Each row below holds a small network's activations on one input, seen along a few directions.
Each table varies a few parts of the input and shows all the possible inputs, shuffled.
Descriptions start from the smaller parts, as in this example, which fits no table here: ring(8) and (point or ring(11) or (values(3) and line(4))).
Shared parts are said once, and a part with two or three values counts as separate values.
In the rows, 128 means zero.

Table:
x1: [ 79 149 119 175 109 177 104 115 103 156 146  56 146 148  94 109 103 131
 105]
x2: [156 101 124 131 140 167 136 125  91 108 140 148 166 104 206 135 117  99
 118]
x3: [111 131 163  73 118  62 120 155 154 108  81 189 142 151 151 101 141 108
 130]
x4: [130  93 131  85 201 149 117  82 103  93  89 138 127  50 115 187 141 110
 180]
x5: [116 158 139 126  81  59 121 131 182 148 118 155  95 156  94 121 148 152
 133]
x6: [151 148 129 121 149  56 203 184 194 108 134 155  46 183  88 147 176 211
 129]
x7: [ 98 101 149 121  64 110  84 141 139 149 124 149 197 155 176  65 132  69
  72]
x8: [128 159 168  70 112  83 121 172 121 137 117 157 127 155 182  67 117 108
 113]
x9: [ 93  83 157 120  48  80  91 117 168 136  96 200 180 143 154  85 133  65
  84]
x10: [154 142 130  82 157 139 120 133  67 127 124 126 132  90 175 120 119 121
 160]
x11: [132 136  73 161  87 183 104  96 111 167 147 117 139 105 126 135 113 137
 141]
x12: [139  88 117 140  99 168  91  95  90 144 132 136 193  93 181 114 107  82
 122]
x13: [132  45 114 127 183 164 133  77 121  81 107 149 149  56 139 197 133  80
 136]
x14: [112  45 118 129 136 162  93  52 112 122 115 149 178  42 109 174 124  60
 141]
x15: [173 114  92 142 225 148 193 117 150  89 139 109  33  82  49 226 165 206
 186]
x16: [108 169 176 109 178 144 121 146  70 107 114  78 148 141 149  99 103 120
 133]
x17: [157 184 129 163 208 140 199 175 119 107 157  52  53 174  91 141 114 214
 137]
x18: [113  88 147 108  98  79 140 139 167 102  98 200 150 157 169 106 138  75
  91]
x19: [107 145 110 141  48 117 102 138 160 181 140 142 139 178 123  86 118 125
 102]
x20: [ 96 115 111 128  46  82  98 124 186 155 116 179 144 171  83 107 149 127
 111]
x21: [111  91  85 157 123 181 103  48 136 146 124 128 116  57  61 190 135 121
 154]
x22: [109 121 158 150 159 165 136 138  87  94 134  88 167 149 174 109  95  89
  87]
x23: [168 175 127 125 159  82 197 199 168 131 158 121  50 196 119 122 151 216
 120]
x24: [198 167  85 150 195 148 195 162 125 118 163  99  50 126 117 167 139 224
 165]
x25: [161 174 106 134 118 152 125 117 103 149 148 101 107 103 115 142 124 171
 170]
x26: [ 86 115 150 157 119 166  91 117  85 129 134  80 201 131 140  88  85  64
  93]
x27: [127 178 137 122  92  81 117 157 150 165 149 115 111 173 114 100 139 161
 128]
x28: [119 111 151 112 107 104 127 173 139 117 133 159 170 172 200  87 136  86
  76]
x29: [130 192 143 152 129 146 132 136 106 138 140  57 102 145  94 114  93 158
 137]
x30: [146 122 104 130 154 146 125  78 131 127 123 110  84  56  54 198 152 150
 183]
What is each input in this table made of?
> line(5) and (point or ring(5))
The inputs of x3 and x8 match in every part but the line(5) part. If x5 is changed in the same way as x3 into x8, which row does it become?
> x27
A walk changes only the line(5) part. It starts at x6 and steps to x23. List the rest of the walk in order.
> x17, x24, x15
A walk changes only the ring(5) part. It starts at x13 and steps to x4. List the rest of the walk in order.
> x30, x21, x14

Table:
x31: [172  97 114 112 190 123 173 108 143  84 117 171  75  71 101 211 154 160
 181]
x32: [171 142 141  94 150  64 192 183 186 104 126 189  61 162 127 144 161 181
 138]
x33: [151 123  95 140 172 143 148  99 138 118 128 111  77  78  69 198 154 174
 175]
x34: [116 163 128 159 104 133 134 168 118 141 152  89 142 196 144  80 106 142
  91]
x35: [148 164 125 131 122  83 167 168 185 138 137 134  66 177  80 134 151 194
 134]
x36: [132 147 100 143 151 170 112  91  97 141 137  81 107  83  87 159 119 156
 169]
x37: [ 70  79 150 104  27  61  73 124 191 145  90 221 190 156 170  69 140  38
  59]
x38: [126 114 102 170 151 202 120  96  86 137 155  67 145  99 119 145 103 119
 125]
x39: [134 192 130 130  94 109 125 162 134 158 146 103 103 174 115  95 114 167
 130]
x40: [124 120 155 126 172 189 109 108  38 115 130  69 187  93 173 114  93  77
 133]
x41: [113 167 173 111 128 126 122 183  76 124 135  96 173 187 211  43  93  97
  86]
x42: [ 80  29 124 115  75 133  61  45 146 131  83 205 211  59 138 144 149  29
 114]
What is each input in this table made of?
> values(2) and (point or line(5))
The inputs of x36 and x39 match in every part but the values(2) part. If x33 is changed in the same way as x36 into x39, which row does it become?
> x35

Table:
x43: [101  87 158  91  86  89  95 123 149 126  95 195 180 123 179  96 141  54
  95]
x44: [161 173 107 150 185 166 157 126  90 115 152  65  72 108  89 171 108 190
 177]
x45: [ 96 117 133 125 106 166  77 108  79 141 126 109 201 115 179  88 110  71
 106]
x46: [ 85  83 125 148  88 166  66  71 104 152 117 115 206  96 129 114 112  57
 109]
x47: [ 82  76 125 125  64 104  79  99 164 146 102 180 180 122 143 104 143  63
  87]
x48: [112  84 147 115 134 154 108 113  89 111 116 142 197 105 196 108 121  60
 103]
x49: [167 141 128 122 214 155 175 135 103  90 140  99  73 100 111 180 120 166
 168]
x50: [157 135  82 161 168 176 142  94 113 137 152  78  85  81  67 190 133 183
 177]
x51: [100 158 164 116  47  75 109 190 149 159 131 152 172 225 188  24 113  98
  60]
x52: [160 211 138 135 132  73 190 215 164 134 153 103  52 224 102 101 134 223
 127]
x53: [147 132 100 141 143 118 160 119 174 123 131 140  61 115  60 185 152 187
 158]
x54: [169 139 131 107 170  94 179 143 158 102 121 159  58 120  93 176 150 184
 171]
What is each input in this table made of?
> values(2) and (point or ring(5))
The inputs of x51 and x52 match in every part but the values(2) part. If x46 is changed in the same way as x51 into x52, which row does it become?
> x50
Which other rows does x45 become when the values(2) part takes its other values? List them by row number.
> x44
